A small network was trained on invented records. Each row is its activation on one of them, seen along a few directions.
Each row is followed by the record's values for the fields Fuzup, Nevar, Dazut, Gupo, Guti.
Other fields move the rows too, some of them a lot.
Strong random noise was added to every row along 2 fixed directions; ignore it. To show where, here is one row again and again, with new noise each time:
[  75 -261  141 -103  -19 -174 -188  219 -125 -164  122   33 -132  -99
   66  114   25 -101]
[  37  368  209   69   24  525  201 -183  127  -70 -158  158  -41    9
 -125   68    5  150]
[  65 -512  240  -41    5 -428 -438  367 -271 -230  347 -121 -217 -241
  148  161   40 -250]
[  84  370  -27 -173  -54  480  379 -161  213  -16 -372  351   50  195
 -136   14   -8  243]

[ 125   89 -224 -254 -239  212  310    7  308    7 -315  320  -22  413
  -16  -41  -87   78] => Fuzup: y5 / Nevar: v1 / Dazut: k5 / Gupo: n2 / Guti: c1
[  31  276  -77   21  104  253  168  -73  180  128   81 -111   53  -29
 -227 -121 -147  201] => Fuzup: y3 / Nevar: v5 / Dazut: k1 / Gupo: n3 / Guti: c3
[-230 -145   36  178   27  -79   22   69  -51   11 -142  -15   39   73
  133   87   97  -97] => Fuzup: y6 / Nevar: v2 / Dazut: k5 / Gupo: n2 / Guti: c1
[-169 -200  676  517  112   95 -493   30 -218 -286  349 -444 -270 -526
   67  181   57 -332] => Fuzup: y5 / Nevar: v1 / Dazut: k5 / Gupo: n3 / Guti: c1
[-112   15   73  271  260   73 -108  -48 -102   20  218 -324    1 -182
  -80  -87  -16 -127] => Fuzup: y1 / Nevar: v6 / Dazut: k1 / Gupo: n1 / Guti: c3
[  80  707  -21   12  -56  555  221 -357  318  171 -343  296  146  281
  -57   24  -64  234] => Fuzup: y3 / Nevar: v1 / Dazut: k4 / Gupo: n1 / Guti: c1
[-344 -404 -391 -294   40 -342  388  222  -62  164 -432  303  321  101
   17 -175   80 -133] => Fuzup: y6 / Nevar: v2 / Dazut: k5 / Gupo: n2 / Guti: c1
[ 115   76  288  170  -62   81 -195   -9   -8 -210  239  -48 -232  116
  124  149   71  -37] => Fuzup: y5 / Nevar: v1 / Dazut: k5 / Gupo: n2 / Guti: c1
[ -65   71 -389 -237  168  154  298 -107   67  155 -457  188  247   83
  -63 -220    1  159] => Fuzup: y1 / Nevar: v6 / Dazut: k1 / Gupo: n3 / Guti: c3
[ 298 -250 -354 -189 -145 -374  -78   64   37  -46  690 -320 -119  -36
 -138   -1 -287  -74] => Fuzup: y2 / Nevar: v5 / Dazut: k6 / Gupo: n1 / Guti: c3
[-472 -322  304  195  222  -58  -33   -2 -271  -22 -389  101  220 -191
  216  -44  162 -184] => Fuzup: y6 / Nevar: v2 / Dazut: k5 / Gupo: n3 / Guti: c1
[  15 -462 -174  -81  -87 -721 -231  289 -212  -70  -77  132 -139    4
  292   11   97 -171] => Fuzup: y3 / Nevar: v1 / Dazut: k5 / Gupo: n2 / Guti: c1
[ 107 -169 -324 -272 -238 -203   48  134   65 -131 -144  223    6  243
   78   13  110  -38] => Fuzup: y5 / Nevar: v1 / Dazut: k5 / Gupo: n2 / Guti: c1
[ 670  270  281  -54 -427   62 -201  -12  201 -279 -186  363 -118  600
  195  306  -30  353] => Fuzup: y4 / Nevar: v1 / Dazut: k5 / Gupo: n1 / Guti: c3
[-310  193  -85   62  250  382  457 -279   46  175 -505  226  227  -90
   28 -301   51  134] => Fuzup: y1 / Nevar: v6 / Dazut: k5 / Gupo: n3 / Guti: c1
[-285 -358 -235 -254  169 -342  341  185  -84  149 -316  208  249  -74
   49 -291   37  -77] => Fuzup: y1 / Nevar: v2 / Dazut: k5 / Gupo: n3 / Guti: c1
[ -57   18  -99 -126  -60  -17  129  -22   47  115 -120   16  -10  156
   73   30   16  104] => Fuzup: y1 / Nevar: v1 / Dazut: k5 / Gupo: n1 / Guti: c1
[ -82 -357  -67 -192  -24 -271 -149  199  -54 -134 -149  241  -92  -38
   85  -58  160 -159] => Fuzup: y5 / Nevar: v1 / Dazut: k5 / Gupo: n2 / Guti: c1
[ 260  -94  112   46  -48  -19 -209   77 -146 -198  295 -255 -127  -37
 -127  168 -114  -90] => Fuzup: y4 / Nevar: v1 / Dazut: k1 / Gupo: n3 / Guti: c3
[ -81   12 -719 -386  -33 -216  292  -32   79  133  199  -96  105   58
 -381 -214 -308   19] => Fuzup: y3 / Nevar: v5 / Dazut: k6 / Gupo: n1 / Guti: c3
[ 428 -104  281   -9 -262 -170 -368  188  -89 -195   37  259 -204  301
  352  376  156  215] => Fuzup: y4 / Nevar: v1 / Dazut: k5 / Gupo: n2 / Guti: c1
[ -44  -68  189  387  259  155 -226   -9 -178   30  364 -462  -44 -259
    5  -66  -94 -251] => Fuzup: y1 / Nevar: v6 / Dazut: k1 / Gupo: n3 / Guti: c3
[-462   25  109  227  187  213  233 -196    2   59 -662  397  204  -77
   84 -152  271   32] => Fuzup: y6 / Nevar: v2 / Dazut: k5 / Gupo: n2 / Guti: c1
[ 137 -173 -266 -309 -145 -134  146  184  180  -76 -190  235   34  253
  -34   88   -9  -17] => Fuzup: y5 / Nevar: v1 / Dazut: k5 / Gupo: n3 / Guti: c1
[-170  228 -653 -232  -54  190  412  -50  144  289  -40  140  175   18
 -292 -169 -169  227] => Fuzup: y3 / Nevar: v5 / Dazut: k6 / Gupo: n2 / Guti: c1
[ -50  385  -31  211  202  558  162 -287  100  133  -21 -137   87  -17
 -173  -65 -101  122] => Fuzup: y1 / Nevar: v5 / Dazut: k1 / Gupo: n3 / Guti: c3
[  31  -29 -240 -366  -74   33  179  106  274  -61 -463  511   71  306
   60   21  129  121] => Fuzup: y5 / Nevar: v1 / Dazut: k5 / Gupo: n2 / Guti: c1
[ 224 -162    2  -72 -245 -291 -236  189 -275 -199  107   68 -158  133
  185  156   22 -114] => Fuzup: y4 / Nevar: v1 / Dazut: k5 / Gupo: n2 / Guti: c1
[ 161  328  -63 -111   -4  206  158 -211  115   84  407 -178  -73  -35
 -326   26 -124   42] => Fuzup: y2 / Nevar: v1 / Dazut: k4 / Gupo: n1 / Guti: c3
[-159 -215  441  408  164  -39 -409  121 -132 -233  489 -348 -271 -465
    7   68  134 -365] => Fuzup: y5 / Nevar: v1 / Dazut: k5 / Gupo: n2 / Guti: c1
[-252  188  241  157   61  254  141  -23   98   46 -507  261  227  111
  156 -167   88  142] => Fuzup: y1 / Nevar: v2 / Dazut: k1 / Gupo: n2 / Guti: c1
[-288 -123   62  -29   40  106  207 -136  -72   36 -635  384  197   40
  212 -181   91   16] => Fuzup: y6 / Nevar: v1 / Dazut: k5 / Gupo: n3 / Guti: c1
[ 140  354 -396 -272 -100  145  369 -136  225  150 -233  266  103  226
  -73  -28  -81   59] => Fuzup: y2 / Nevar: v1 / Dazut: k4 / Gupo: n2 / Guti: c1
[ 280  -36  178  215  -97 -195 -366  113  -99  -49  525 -192 -239  -82
   43  239   26 -129] => Fuzup: y4 / Nevar: v1 / Dazut: k4 / Gupo: n2 / Guti: c1
[-304 -156  171  162  198    6   67  -53 -159 -105 -154  143  141 -255
  -24 -180  127 -193] => Fuzup: y5 / Nevar: v2 / Dazut: k5 / Gupo: n3 / Guti: c1
[-126 -176   -1    4  297  -77  -20   85 -114   83 -133 -172   51  -80
   36  -45   39  -22] => Fuzup: y1 / Nevar: v6 / Dazut: k1 / Gupo: n3 / Guti: c3
[ -33   88 -247  -79  105   35   64  -16  127  -29  228 -190  106   62
 -193  -77 -127   -8] => Fuzup: y1 / Nevar: v6 / Dazut: k6 / Gupo: n1 / Guti: c3
[ 218  161   74   72  -86  -20 -150  -85  106   34   99   24   -4  -38
   57  116   75  -44] => Fuzup: y2 / Nevar: v1 / Dazut: k4 / Gupo: n1 / Guti: c1
[ 104  335 -495 -522  -78  173  539 -225  295  324 -206  266  118  345
 -254 -148  -59  134] => Fuzup: y2 / Nevar: v1 / Dazut: k4 / Gupo: n1 / Guti: c1
[-276 -185 -465 -256  115 -266  264  160  -49  186 -170  113   76  126
   87 -186   92    1] => Fuzup: y1 / Nevar: v6 / Dazut: k5 / Gupo: n2 / Guti: c1
[ -86  320 -546 -212  -21  337  430 -275  174  247  288  -80   99   26
 -454 -155 -262  249] => Fuzup: y3 / Nevar: v5 / Dazut: k6 / Gupo: n1 / Guti: c3
[-140 -416   79  346  252 -362 -496  172 -390  -55  753 -662 -195 -591
  -61  -14 -209 -445] => Fuzup: y3 / Nevar: v5 / Dazut: k1 / Gupo: n3 / Guti: c3
[ 271 -300 -251 -329 -200 -489 -149  170  -17    9  269  -37  -19   73
   81   52   21 -188] => Fuzup: y2 / Nevar: v1 / Dazut: k4 / Gupo: n1 / Guti: c1
[-311 -103   15   87  146 -151  -45   65 -123   32 -285   61  -33 -122
  108  -41   89  -74] => Fuzup: y1 / Nevar: v1 / Dazut: k5 / Gupo: n2 / Guti: c1
[ -57  -33   -8  120  -25  -73 -153   20   17  107  628 -450 -126 -210
 -127  -28 -182   22] => Fuzup: y3 / Nevar: v5 / Dazut: k6 / Gupo: n1 / Guti: c1
[-341  554 -247  -11  139  517  412 -420  151  198 -171  -15  142  -30
 -373 -162 -115  237] => Fuzup: y3 / Nevar: v5 / Dazut: k6 / Gupo: n1 / Guti: c1
[ -50 -188  125   57  -97  -72 -259  -17  -81  -32   46   83   78  120
   93   16   97    4] => Fuzup: y6 / Nevar: v2 / Dazut: k4 / Gupo: n1 / Guti: c3

Which values does each new row have?
[ -55 -391 -195 -117   46 -297   54  199 -115   28  -99    1  224   58
   -1  -81   29 -193] => Fuzup: y6 / Nevar: v2 / Dazut: k1 / Gupo: n3 / Guti: c3
[ -67 -429  -18  -60  160 -288 -148  160 -221   39  -74 -167   31 -140
  164 -171   81 -116] => Fuzup: y1 / Nevar: v6 / Dazut: k1 / Gupo: n3 / Guti: c3
[ -17 -237 -153   66  212 -189 -127  129 -174   21    3 -155   79 -117
   41 -182    2 -227] => Fuzup: y1 / Nevar: v6 / Dazut: k1 / Gupo: n3 / Guti: c3
[  -6  352  -12   57   38  206  118 -261   53  127   63  -97    2 -158
 -191   -7    6 -111] => Fuzup: y2 / Nevar: v1 / Dazut: k4 / Gupo: n1 / Guti: c1
[ 470  107   95   24 -277  -95 -246   12  146  -23  349 -163 -161   76
  -85  232 -114   78] => Fuzup: y2 / Nevar: v1 / Dazut: k4 / Gupo: n1 / Guti: c3
[-174  355 -195   53  173  489  460 -242  164  242   -8   26   56 -122
 -275  -56 -170  191] => Fuzup: y3 / Nevar: v5 / Dazut: k5 / Gupo: n3 / Guti: c1
[-371   60  -45  114   70  288  370 -106   98  130 -512  253  242  -33
   -5 -106  183   59] => Fuzup: y6 / Nevar: v2 / Dazut: k5 / Gupo: n2 / Guti: c1
[-246 -567 -202 -199  -20 -590 -162  236 -219   34  -49   25  178    7
   91  -21  145 -284] => Fuzup: y6 / Nevar: v2 / Dazut: k4 / Gupo: n1 / Guti: c1
[ 159  357 -161 -295  -57  212  314 -180  286  201  -55   56   18  221
 -153   76  -67  170] => Fuzup: y2 / Nevar: v1 / Dazut: k4 / Gupo: n1 / Guti: c1
[ 195 -437  -34 -230   -3 -689 -343  269  -88   -9  432 -158 -134 -139
  104  131   93 -222] => Fuzup: y2 / Nevar: v1 / Dazut: k4 / Gupo: n1 / Guti: c1
[  26  273   17 -135 -230  437  198   14  290   17 -307  216   14  191
  -78  -49   36  187] => Fuzup: y5 / Nevar: v1 / Dazut: k5 / Gupo: n2 / Guti: c1
[-476   12  525  606  297  232   19 -103 -279   38  -39 -199  109 -408
  -29  -93   38 -299] => Fuzup: y6 / Nevar: v2 / Dazut: k5 / Gupo: n3 / Guti: c1
[ -98 -629 -458 -329    4 -762 -187  313 -170   28  625 -442  -85 -244
 -106  -30 -226 -173] => Fuzup: y3 / Nevar: v5 / Dazut: k6 / Gupo: n1 / Guti: c3
[ -63   73 -211   77   96  -77   54  -82   66   -1  441 -408  -18 -299
 -292  -12 -196   -7] => Fuzup: y3 / Nevar: v5 / Dazut: k6 / Gupo: n1 / Guti: c3
[  16  132  -81  -37 -158   26  173   17   70   63 -320  167  -31  377
  188   68    3  152] => Fuzup: y1 / Nevar: v1 / Dazut: k5 / Gupo: n2 / Guti: c1
[ -97  128 -120 -175  -10  239  187  -38  197  -61 -414  380   42  101
  -57  -51  140   66] => Fuzup: y5 / Nevar: v1 / Dazut: k5 / Gupo: n2 / Guti: c1
[-111  339  448  455   69  272 -103 -260  -10  -82 -256  -99  -78   11
  131  119   82   10] => Fuzup: y1 / Nevar: v1 / Dazut: k5 / Gupo: n1 / Guti: c1
[ 333  -27 -188 -293 -212 -174   29   62   54 -170  339 -144  -65  168
 -150   46 -179   24] => Fuzup: y4 / Nevar: v1 / Dazut: k6 / Gupo: n1 / Guti: c3
[ 396  522  304  235 -310  452  -27 -135   71 -114    0  189 -153  354
   72  193   18  238] => Fuzup: y4 / Nevar: v1 / Dazut: k5 / Gupo: n2 / Guti: c1
[ 321   43  -13 -262 -154 -193 -227   19  145   22 -193  343   13  251
  190  170   54  105] => Fuzup: y2 / Nevar: v1 / Dazut: k4 / Gupo: n1 / Guti: c1
[ 230 -434   -3 -145  -23 -678 -504  311 -144  -24  481 -172 -178  -52
  155  246  -23 -322] => Fuzup: y2 / Nevar: v1 / Dazut: k4 / Gupo: n1 / Guti: c1
[-248  113 -475  -48   87  -36  315  -37   80  153  199 -198   85 -223
 -239 -177 -136  -19] => Fuzup: y3 / Nevar: v5 / Dazut: k6 / Gupo: n2 / Guti: c1
[-143  -40 -388  -80   51 -209   44  -38  -72   57  493 -386  -45 -185
 -340 -156 -334 -151] => Fuzup: y3 / Nevar: v5 / Dazut: k6 / Gupo: n1 / Guti: c3
